Each row below holds a small network's activations on one input, seen along a few directions.
Each table varies a few parts of the input and shows all the possible inputs, shuffled.
A made-up example of a description, with smaller parts first: one of 3 separate values, together with either a single point or one of 11 places along a line or (one of 5 places around a ring, together with one of 6 places along a line).
Shared parts are said once, and a part with two or three values counts as separate values.
(in the rows, 128 means zero)

Other details of the inputs shift rows strongly along two fixed directions, in all tables alike. That doesn't count.

Rows:
r1: [145 177 153 105 138 125 113 123 142 142 111]
r2: [100 168 180 154 136 104 103 100 130 125 109]
r3: [122  55  80 154 128 141 163 145  78 101 175]
r4: [137 164 179 112 140 125  97 115 129 116  78]
r5: [138 159 150 127 112 134 100 123 162 108 128]
r6: [103 151 184 132 109 114  99 125 123 134  97]
r7: [116 169 161 136 133 107 127 111 143 160 116]
r8: [163  65  48 119 140 156 210 130  84 124 174]
r9: [118 166  99 139 117 126 120 151 212 174 179]
r10: [111  31  44 159 132 161 155 128 106 102 150]
r11: [ 98 156 190 139 117 106 106 121 116 137  96]
r12: [169  77  55 119 155 133 199 142  87 132 168]
r13: [146 169  88 107 132 140 139 130 217 184 157]
r14: [131  92 191 104 107 138  99 103  42  45  70]
r15: [128 177 127 127 132 105 121 156 179 189 148]
r16: [117 162 188 130 131 103  99 127 109 134  90]
r17: [134 171 121 112 117 118 108 160 191 177 145]
r18: [175  57  49 104 146 159 177 147  93 116 161]
r19: [109  83 218 112  96 133  77 109  25  32  45]
r20: [106 149 178 121 105 120  93 127 132 128  98]
r21: [122  90 213 103 105 125  69 128  27  32  48]
r22: [143  62  59 131 115 149 155 152 116 101 181]
r23: [184  58  65 103 123 153 169 153  79  95 159]
r24: [115 157 101 131 125 131  97 142 208 173 112]
r25: [ 95 162 174 157 127 108  98 124 140 132 125]
r26: [138 185 125 126 143 105 132 137 178 188 143]
r27: [130 174 124 120 123 113 112 157 183 184 147]
r28: [118 174 176 133 132 122 103 101 140 112 104]
r29: [147  58  73 121 144 157 187 118  76 104 147]
r30: [125 178 119 137 142 131 125 114 207 154 144]
r31: [121  18  34 144 124 159 177 132  95 110 138]
r32: [129 173 109 129 134 138 118 123 212 153 151]
r33: [128 188 106 141 148 114 143 119 206 174 166]
r34: [139  69  65 142 134 128 199 139  89 144 170]
r35: [ 85  95 230 159 128 113  87  90   9  40  59]
r36: [121 170 150 122 138 115 134 105 142 152 117]
Description of these inputs: one of 3 separate values, together with either a single point or one of 11 places around a ring.
Question: The inputs of r31 and r24 match in every part but the choice among 3 separate values. If r13 is changed in the same way as r31 into r24, which row does it become?
Answer: r18
Question: A walk changes only the place on the ring of 11. It starts at r27 and steps to r15. List the rest of the walk in order.
Answer: r16, r26, r12, r1, r4, r18, r23, r21, r17
Question: A walk changes only the place on the ring of 11. It starts at r33 and steps to r2. List the rest of the walk in order.
Answer: r35, r25, r3, r9, r22, r5, r32, r30, r28

Rows:
r37: [173 165  91  94 139 137 151 142 177 162 162]
r38: [127  70 118 147 126 117 168 128  51 108 144]
r39: [125 168  66 158 140 122 157 123 227 192 189]
r40: [134  80  91 114 105 138 136 150 110 130 122]
r41: [ 95 185 203 141 152 104 108  94 124 148  78]
r42: [ 73 164 206 154 124  98 103 108 114 144  88]
r43: [158  61  92 103 137 149 156 130  66  97 104]
r44: [151 207 156 112 140 113 124 119 177 163 135]
r45: [117 136 208 129 144 109  77 124  60  83  69]
r46: [ 65 138 196 168 135 118  96  85 105 104  76]
r47: [ 88 152 174 157 124 115  64 128 146 109 102]
r48: [132 146  99 139 129 136 138 122 180 143 168]
r49: [146 131  77 120 124 152 140 135 189 135 174]
r50: [131  89  99 120 117 157 122 127 131  94 129]
r51: [143  95 135 133 154 121 165 106  45  96 114]
r52: [144 204 173  89 128 126  85 124 184 148  87]
r53: [130 102  84 141 124 118 140 173 129 152 176]
r54: [150  99 106 108 110 140 148 152 107 116 157]
r55: [126  38  80 132 119 161 138 124  86  75 116]
r56: [137 165 127 124 113 114 138 141 165 166 163]
r57: [142  93 105 108 105 142 136 152 114 123 137]
Question: What do these inputs look like to the network?
Answer: one of 3 separate values, together with either a single point or one of 6 places along a line
Question: The inputs of r43 and r40 match in every part but the choice among 3 separate values. If r37 is changed in the same way as r43 into r40, which row does it become?
Answer: r54
Question: Which other rows agree with r46 in the choice among 3 separate values? List them by row number.
Answer: r39, r47, r48, r49, r50, r55
Question: Which other rows does r38 become when the choice among 3 separate values takes its other values? List them by row number.
Answer: r39, r51
